Here are a small network's activations along a few directions, averaged over the inputs that share one value of a field.
Values that are neighbours, or in one group, have similar rows; names and order tell nothing.
In the rows, zero is written as 500.
Random noise pushes rows far along 5 fixed directions. That doesn't count. These rows show it; they differ only by the noise:
[531 762 290 593 550 447 589 480 399 458 511 437 392 626 391 562 533]
[528 519 815 584 482 490 502 333 461 703 538 374 666 363 546 488 323]
[517 371 314 500 364 555 389 552 528 394 603 374 547 512 575 587 509]
[514 683 689 574 644 361 602 349 447 661 492 594 515 465 360 489 427]
[543 425 332 487 348 612 424 531 492 336 576 266 555 526 664 548 491]
[584 452 641 442 492 428 483 392 507 542 536 452 598 415 501 527 418]
[412 523 420 716 386 627 440 517 457 560 601 328 564 511 587 545 442]


PAV, 10 values:
lifa: [601 583 319 525 335 579 462 619 390 546 438 213 368 580 479 549 523]
peme: [475 512 334 619 385 631 441 507 464 434 560 317 542 549 652 527 472]
lep: [548 433 340 502 428 437 440 535 514 574 569 490 485 493 355 692 495]
taf: [660 416 674 267 440 506 515 470 482 462 355 370 487 430 628 395 510]
fataf: [650 476 854 435 515 302 448 286 526 736 497 501 669 337 419 565 341]
beziz: [705 487 477 200 522 407 560 508 479 367 400 415 435 505 439 544 545]
geno: [437 624 723 478 625 557 657 458 483 483 385 543 513 481 554 355 466]
tib: [671 442 666 184 571 382 543 374 566 315 452 547 546 442 550 456 487]
pezil: [476 556 492 637 352 689 480 563 408 646 466 202 492 507 592 464 444]
loz: [602 377 436 281 517 426 504 592 547 392 440 545 431 513 432 512 576]
PAV is arranged as a line.
Question: Going along PAV from taf by way of its neighbour lifa, in what order are peme, lep, beziz, geno met?
Answer: beziz, geno, lep, peme
Question: How many steps from neighbour to neighbour lead from loz to fataf, at the fewest?
Answer: 6

LASAV, 10 values:
zole: [745 588 440 323 449 380 625 523 374 553 403 241 403 526 351 606 483]
ped: [296 387 349 684 400 691 387 569 539 306 686 516 554 529 717 482 513]
ruz: [908 352 353 116 373 302 361 440 557 322 506 367 483 519 477 617 526]
geve: [660 706 653 502 601 332 597 275 381 687 467 528 504 456 368 562 397]
fuden: [474 451 582 459 587 456 539 629 530 639 420 601 429 465 249 538 504]
niv: [542 291 497 356 399 624 423 477 637 212 580 301 762 431 762 592 434]
gelal: [609 156 962  65 595 454 521 411 665 398 355 668 579 285 670 289 537]
bis: [439 905 236 770 581 393 540 555 322 682 451 596 245 703 239 500 618]
zemi: [776 421 316 133 483 319 508 407 548 199 603 374 560 477 451 628 491]
pepip: [586 590 508 495 369 504 496 456 411 573 385 245 466 510 521 518 455]
LASAV is arranged as a line.
Question: Going along LASAV from niv by way of its neighbour zemi, in what order are zole, ruz, geve, gelal met?
Answer: geve, ruz, gelal, zole
Question: How many steps from neighbour to neighbour lead from ped to fuden, at the fewest?
Answer: 7
